Each row below holds a small network's activations on one input, seen along a few directions.
In each table, some parts of the input vary, and every possible input appears once, in random order.
A made-up example of a description, with smaller parts first: one of 8 places around a ring, together with either a single point or one of 9 places along a line or (one of 3 separate values, together with one of 4 places along a line).
Shared parts are said once, and a part with two or three values counts as separate values.
(in the rows, 128 means zero)

Other details of the inputs shift rows strongly along three fixed directions, in all tables alike. That doesn't count.

A family of inputs:
R1: [113 123 133 135 124 140 108 130 114 129 129]
R2: [158  98 143 121 116 162 180 119 159 127 154]
R3: [129 128 136 134 125 137 106 118 115 136 121]
R4: [112 126 137 147 119 136 117 125 115 128 121]
R5: [113 119 117 147 128 137 118 130 128 139 131]
R6: [159  95 139 110 122 167 171 123 157 129 162]
R7: [110 126 117  98 171  90 167 152 139 100 109]
R8: [109 208  91  58  79  87 161 159 106 157 142]
R9: [140 127 122 147 115 128 112 132 136 137 133]
R10: [120  97 154 165 219  78 118 111 149  41  99]
R11: [111 124 116 152 121 132 120 128 129 134 120]
R12: [139 175 134  69 100  94 146 171 115 157 120]
R13: [107 127 114 135 135 115 123 137 129 131 117]
R14: [130 130 133 126 126 140 105 124 112 134 122]
R15: [134 129 125 143 126 131 107 133 140 141 132]
R16: [111 129 137  99 169  92 164 144 124 100 111]
R17: [133 138 145 140 115 127 109 130 126 130 122]
R18: [129 132 115 143 121 133 117 123 128 139 114]
R19: [131 128 135 135 127 141 107 119 114 138 125]
R20: [129 126 114 137 127 134 111 122 129 142 120]
R21: [117 117 113 154 120 132 118 129 125 134 130]
R22: [123 159 111  78 166  79 178 117 137  83 127]
R23: [134 128 111 143 122 128 115 126 122 138 121]
R24: [133 133 143 131 123 133  99 134 125 131 130]
R25: [135 130 131 137 120 130 111 121 108 132 121]
R26: [131 138 143 129 137 116 110 137 127 126 123]
R27: [130 125 114 134 129 141 109 126 128 139 123]
R28: [111 122 136 141 123 135 111 125 115 131 127]
R29: [129 128 114 137 129 135 113 125 127 144 123]
R30: [160 111 142 102 111 170 192  88 164 105 195]
R31: [157  96 141 114 121 160 172 120 158 132 158]
R32: [117 121 133 147 119 130 115 127 109 127 128]
R33: [129 132 136 138 121 136 113 118 114 131 115]
Each input here is: one of 3 separate values, together with either a single point or (one of 2 separate values, together with one of 5 places along a line).
Q: Change only the place on the line of 5 in R27. List by row number the other rows that result.
A: R18, R20, R23, R29
Q: Change only the choice among 3 separate values in R12. List by row number the other rows that result.
A: R3, R28

A family of inputs:
R34: [136 186 130  73  61 123 128 166  64 184 139]
R35: [145  21 148 248 137 207 108  70 168  95 164]
R36: [158 151 104  67  26 184 235  99 170 147 247]
R37: [120 207 132 128  99  51  67 168 105 142  78]
R38: [157 121 155  40 202 100 215 133 166  77 121]
R39: [140  85 165 245 132 166  38  78 138  94 144]
R40: [132 108 109 143 195  95 151 122 152  94  80]
R41: [ 73 145  91 114 188  80 178  72 141  38 149]
R42: [ 97 195 137 153 113  88  21 159 114 149  98]
R43: [ 86 193 125 161 137  55  36 135  71 123  57]
R44: [119 117 167  55 189 110 211 128 131  67 119]
R45: [165  76 154 141 168 149 122  85 146  94 150]
R46: [ 77 176  87 127 127  65  86 181  73 156  81]
R47: [145 191  58  98  31 178 136  90 137 186 210]
R48: [ 46 175  95 150 145  67  42 165  90 151  61]
R49: [ 94 196 129 148 137  46  18 180 104 125  94]
R50: [154 105 138 132  30 226 159 131 150 201 175]
R51: [ 99 188 100 143 108  52  88 184 114 157  67]
R52: [120 100 106 129 209  99 135 141 149  96 111]
R53: [148  80 127  72  67 210 220 142 116 176 193]
R54: [105  23 149 220 152 227 111  48 149  94 138]
R55: [135 100 121  57 203  99 227 146 175  98 109]
R56: [173 167 136  84  39 190 124 129 119 209 151]
R57: [128  59 110 233 157 176  42  81 143 121 134]
R58: [132 132 111 129  35 183 145 131  88 208 141]
R59: [134  73 170 233 139 170  39  78 141  95 158]
R60: [156 110 148  56 207  83 189 135 151  70 127]
R61: [123 170 105  96  65 118 130 200 115 205 148]
R62: [176 123 150  62 190  87 222 118 155  75 108]
R63: [161  98 110  74 199  84 237 146 157  85 106]
R64: [122 135 173 137 178  97 131 122 156  80 105]
R65: [114  61 133 250 140 169  47  96 148 117 145]
R66: [182 105 157  78  55 204 210 113  99 153 183]
R67: [103  87 122 145 195  90 165 123 121  71  91]
R68: [172 194 113  75  63 112 120 161  92 192 126]
R69: [136 162 147  95  32 190 123 125  86 197 147]
R70: [ 90 195 122 101 127  67  64 172  66 136  95]
R71: [116 106 139  84 181  91 210 160 175  95 117]
R72: [125  77 119 216 132 205  63  79 155 142 124]
Q: Changing only one part turns R56 into R69. The same change can be made to R45. Which row results?
A: R34
Q: What do these inputs look like to the network?
A: one of 3 separate values, together with either a single point or (one of 2 separate values, together with one of 6 places around a ring)
Q: List by row number the other rows that have the choice among 3 separate values in common with R35.
A: R36, R37, R39, R42, R49, R50, R51, R59, R61, R64, R65, R71
Q: Change only the choice among 2 separate values in R60. List by row number the other rows that result.
A: R52
Q: Change only the choice among 3 separate values in R71. List by row number the other rows that result.
A: R48, R55
Q: Change only the choice among 2 separate values in R63. List by row number the other rows that result.
A: R68

A family of inputs:
R73: [162  76 126 136 134 178 169  90 173 114 188]
R74: [101  99 138 126 171 121 176 115 153  71 127]
R75: [ 99 105 120 118 171 113 177 118 150  76 138]
R76: [176 175 118  62  37 164 157 153 131 205 159]
R77: [132 119 145  94 168 108 205 117 133  90 102]
R78: [168 161 138  61  46 149 159 161  82 201 150]
R79: [ 83 199  84 132 117  64  75 154  85 144  71]
R80: [134  74 128 137 216 132 149  76 149  51 140]
R81: [112 165 147 149 122 104  24 156  94 145 107]
R82: [130  91 106  41 204  76 245 207 120 138  50]
R83: [130  85 100 170 117 160  90 181 134 206  88]
R84: [161  78 160 127 125 196 172  80 135 116 150]
R85: [ 91 178 137 134 151  53  55 172  95 124  85]
R86: [118 101 121 120 185 117 183  91 145  79 122]
R87: [118 101 123 161  95 192 117  95 137 148 186]
R88: [101  93 151 155 175 109 137 125 133  67 120]
R89: [179 144 135  89  22 175 180 150 127 210 174]
R90: [125 125 129  90 166 105 203 114 137  97 108]
R91: [156 140 155  44 183  66 193 159 114  91 100]
R92: [129 156 156  45 174  75 189 167 138  93 101]
R93: [106 173  83 170 111  95  54 137 124 158 121]
R94: [110  76 156 152 202 138 146  87 166  56 128]
R95: [145 168 115  72  34 155 177 154  88 192 138]
R96: [161  97 151 157 111 179 127  99 158 131 147]
R97: [104 124 120 188 152 133  56  84 117 111  99]
R98: [132  77 144 170 200 125 160  82 188  59 120]
R99: [107 186 105 150 113  42  67 187  97 140  82]
R100: [103 126  87 205 142 111  57 113 139 111 132]
R101: [134  77 134 130 213 134 158  74 154  52 128]
R102: [158  66 162 138 127 187 184  83 133 113 156]
R103: [112 176 115 175 104 101  55 139 125 156  90]
R104: [102  92 130 196 134 183  63  76 143 116 157]
R105: [185 145 146  59  42 183 162 143  93 199 163]
R106: [115 163 124 158 119 104  42 131  84 147  93]
R107: [129 148 104  50 178  68 206 142 126  97 118]
R108: [ 82 177  71 140 146  58  82 145  90 120  96]
R109: [140 161 119  60  64 160 154 150 120 182 169]
R110: [150 126 143 167 102 136  72 131 126 150 135]
R111: [112 192 117 145 123  45  67 177 106 150  80]
R112: [137 167 131 158 118 102  30 147 115 150 103]
R113: [110 108 160 138 182 119 131 115 147  76 112]
R114: [149 125 121  87 180  99 178 128 170  87 129]
R115: [159  70 183 122 137 188 153 103 146 105 171]
R116: [120  89 107 217 124 170  74  80 155 114 154]
R117: [111 198 119 120 137  73  53 152  87 139  64]
R118: [167  84 156 161 116 176 123 100 152 126 158]
R119: [141 136 103 159 111 148  66 117 138 150 155]
R120: [128 110 118 142 185 106 138 105 171  82 124]
R121: [120  86 153 164 105 191 137 100 138 116 157]
R122: [134 128 140 189 149 132  42 109 145 113 104]
R123: [134 101 129 146 106 198  99  98 135 142 190]
R124: [136 103 143 102 158  97 197 136 113  84 119]
R125: [153  98 139 149 101 209 107  75 126 144 154]
R126: [166 151 106  85  28 179 181 135 141 211 184]
R127: [101  95 121  48 203  72 224 224 140 133  61]
R128: [126 170 109  73  38 160 164 152 115 204 170]
R129: [110 129  94 168  99 153  90 100 106 142 138]
R130: [ 73 186  93 129 154  59  60 157 107 126 104]
R131: [132  78 170 165 115 178 129 104 132 125 164]
R132: [150 146 124  81  51 146 181 153  88 176 146]
R133: [138  89 123 148 123 189 131  74 133 126 160]
R134: [ 81 177 127 168 107 109  47 141 106 152  94]
R135: [114  88 111 208 137 176  75  63 125 119 154]
R136: [126 128 149  70 126  93 210 173 118 109 136]
R137: [119  83 164 201 133 179  58  90 130 114 147]
R138: [100 200  98 142 110  56  76 176 110 143  72]
R139: [117 113 126 210 134 115  62 119 130 107 113]
R140: [135 144 142  65 166  59 205 159 110 102  96]
R141: [175 152 120  79  32 182 169 137 139 206 171]
R142: [ 96 205  84 138 106  57  73 170 115 151  79]
R143: [119  99 143 169  89 203 114  89 141 148 164]
R144: [114 150 148  63 163  61 202 170 130 100 106]
R145: [133 147 143  47 145 111 194 151 141 114 128]
R146: [123 161  96  79  39 157 164 160 107 190 186]
R147: [158  95 164 141 198 100 121 124 156  70 118]
Q: Changing only one part turns R131 into R140. The same change can be made to R87. Which row results?
A: R135
Q: What do these inputs look like to the network?
A: one of 3 separate values, together with either a single point or (one of 4 places along a line, together with one of 6 places along a line)
Q: Change only the place on the line of 6 in R137. List by row number the other rows that result.
A: R85, R94, R104, R113, R130
Q: Change only the choice among 3 separate values in R146. List by row number the other rows that result.
A: R100, R108

A family of inputs:
R148: [134  78 133 138 107 178 181  99 140 122 166]
R149: [125  60 167 200 182 157 118  48 154  49 148]
R150: [161 181 118  17  77 130 200 145 112 169 146]
R151: [130 171 120  92  38 145 116 201  71 249 103]
R152: [149  96 131 193  73 193  91  93 145 156 178]
R153: [ 96 181  84 177 163  67  16 135 124 126  74]
R154: [102 129 123  81 147  97 193 154 136 102 128]
R155: [139  89 164 146 116 190 144  86 139 109 190]
R156: [109 156 129 178 154  64  12 178 112 144  50]
R157: [142 102 176  64 242  46 202 161 130  40  68]
R158: [122 186  83  98  34 144 115 161  87 220 137]
R159: [156 148 121  27 158  73 251 163 163 104 125]
R160: [ 85 177 114 169 188  50  37 119 106  84  69]
R161: [131  93 105 178  97 210  94  80 122 158 160]
R162: [140  73 153 161 145 177 149  97 178  90 176]
Q: Changing only one part turns R161 into R153. The same change can be made to R154. Which row results?
A: R162
Q: What do these inputs look like to the network?
A: one of 3 separate values, together with either a single point or one of 4 places along a line
Q: List by row number the other rows that have the choice among 3 separate values in common with R160.
A: R149, R150, R155, R157
Q: Change only the choice among 3 separate values in R159. List by row number the other rows that result.
A: R158, R160

A family of inputs:
R163: [135 172 111  71  85 125 166 151 133 175 141]
R164: [122 150 116  94 164  48 145 174 118 109  89]
R165: [116 118 125 129 121 152 127 118 125 132 131]
R166: [160 171 107  62  75 113 162 161 107 176 139]
R167: [100 138 110 151 141 119 104 125 119 115 100]
R168: [134 137 129 136 111 112 106 148 115 141 116]
R169: [149 149 120  75  92 127 167 174 116 159 138]
R170: [141 122 127 124 122 149 115 117 133 130 147]
R171: [142 129 141 127 121 146 116 114 136 136 145]
R172: [103 132 120 154 147 112 106 117 116 126 106]
R173: [147  90 131 107 151 122 189 135 144 106 138]
R174: [132 100 129 118 153 131 186 134 157  96 129]
R175: [ 88  84 156 158 212  98 164  80 145   9 145]
R176: [121 114 126 124 124 153 123 120 117 134 137]
R177: [132 127 118 129 118 149 122 115 143 133 142]
R178: [125 115 125 134 113 148 127 135 140 139 137]
R179: [118 112 150 112 135 114 197 127 144  76 174]
R180: [123 148 138 131 113 116  99 152 127 137 112]
R181: [124 163 124 100 141  78 130 175 118 120  96]
R182: [138 143 133 103 168  69 155 134 139  86  96]
R183: [143 122 114 132 123 151 123 117 132 128 146]
R184: [124 142 127 129 119 113 107 133 100 134 107]
R185: [124 152 132 136 134 112  87 126 132 116 109]
R186: [ 93 136 116 147 142 118  98 124 125 119 102]
R187: [139 102 136 109 155 119 198 134 152 113 135]
R188: [102 137 112 148 144 118 102 127 114 114 101]
R189: [141 124 142 137 109 145 125 137 132 129 128]
R190: [123 146 132 132 117 111 109 131 106 131 101]
R191: [107 133 113 142 147 119  98 129 106 117 108]
R192: [120 114 131 129 128 150 124 117 119 139 140]
R193: [142 103 165 103 154 125 187 133 158 102 133]
R194: [147 123 129 134 125 142 125 111 129 139 148]
R195: [136 111 120 141 109 138 135 132 132 141 134]
R196: [135 116 149 133 119 143 121 133 134 139 140]
R197: [116 134 123 135 124 121 100 147 125 151 129]
R198: [148 132 143 139 115 142 124 109 135 137 138]
R199: [109 146 108 142 137 114  94 123 140 122 113]
R200: [107 135 141 142 148 114  90 124 114 121 108]
R201: [148 131 136 135 116 150 120 114 136 120 134]
R202: [111 137 122 141 122 120 104 144 132 148 122]
R203: [153 121 133 135 115 141 123 111 129 128 138]
R204: [131 106 122 134 122 146 133 113 112 132 134]
R205: [113 139 143 152 144 111 100 118 113 120 100]
R206: [133 118 138 131 123 154 125 119 114 121 129]
R207: [137 118 121 129 125 151 118 114 138 130 149]
R208: [132 116 135 134 127 145 130 115 110 139 137]
R209: [120 138 129 131 124 116  99 150 121 148 125]
R210: [124 141 134 131 116 120  96 151 122 140 119]
R211: [137 130 112 133 116 149 127 118 138 130 139]
R212: [140 124 132 127 125 146 117 114 134 139 150]
R213: [115 143 115 146 119 111 117 145 129 151 116]
R214: [127 191 118  68  55 111 167 148 113 149 181]
R215: [109 131 120 147 149 113 102 122 107 129 113]
R216: [112 135 120 140 145 118  95 130 104 115 107]
R217: [143 166 111  70 128  96 157 159 120 130 122]
R218: [127  98 134 112 153 130 181 133 162 100 131]
R219: [154 168 101  63  78 112 166 160 111 176 140]
R220: [149 127 132 132 119 150 120 117 131 123 140]
R221: [147 103 161 119 154 122 182 128 150 104 129]
R222: [130 111 126 129 117 147 122 138 133 140 143]
R223: [114 153 116  98 174  50 153 170 124 117  95]
R224: [126 110 121 139 118 145 136 111 120 131 128]
R225: [145  96 146 115 163 120 179 131 143 108 138]
R226: [130 126 124 133 123 146 123 111 145 139 145]
R227: [135 111 128 130 121 142 129 117 108 131 131]
R228: [134 119 145 135 124 144 129 113 113 136 132]
R229: [114 116 130 134 128 149 128 113 128 135 133]
R230: [100 135 118 158 145 112 108 117 120 126 103]
R231: [124 114 139 129 131 150 122 116 118 134 139]
R232: [113 137 124 126 128 127  96 134 106 134 118]
R233: [145 113 144 143 111 139 128 128 132 130 128]
R234: [147 100 155 116 160 121 180 130 145 105 134]
R235: [134 126 112 140 117 153 130 113 144 126 137]
R236: [102 136 120 150 135 111 101 140 138 135 113]
R237: [110 154 110  98 163  64 153 173 133 105  89]
R238: [121 115 118 140 116 142 137 113 123 131 123]
R239: [134 124 120 146 122 145 133 105 145 138 141]
R240: [138 127 120 140 119 143 131 109 138 143 143]
R241: [135 117 126 131 130 149 121 110 139 136 152]
R242: [132 122 143 136 120 153 126 117 120 118 122]
R243: [122 136 124 129 119 122  96 152 120 143 124]
R244: [143 127 136 125 120 148 113 117 135 127 142]
R245: [107 141 145 143 142 115  93 123 118 121 103]
R246: [149 124 140 138 125 144 124 108 133 134 144]
R247: [136 113 120 134 117 147 127 139 128 136 140]
R248: [143 119 122 138 128 145 127 108 133 139 150]
R249: [111 119 129 137 122 151 131 113 131 138 131]
R250: [141 121 113 137 115 140 130 111 136 134 137]
R251: [137 123 112 141 113 140 132 110 140 133 135]
R252: [141 132 146 131 118 145 117 111 142 134 140]
R253: [108 136 135 138 144 116  88 128 113 115 104]
R254: [107 140 140 142 141 116  90 126 118 113  99]
R255: [132 113 118 144 107 139 137 131 137 140 131]
Q: What do these inputs look like to the network?
A: one of 3 separate values, together with either a single point or (one of 5 places around a ring, together with one of 6 places along a line)
Q: Changing only the choice among 3 separate values turns R243 into R170. The same change can be made to R196. Which row results?
A: R171
Q: Changing only the choice among 3 separate values turns R251 into R255. The same change can be made to R212. Which row results?
A: R209
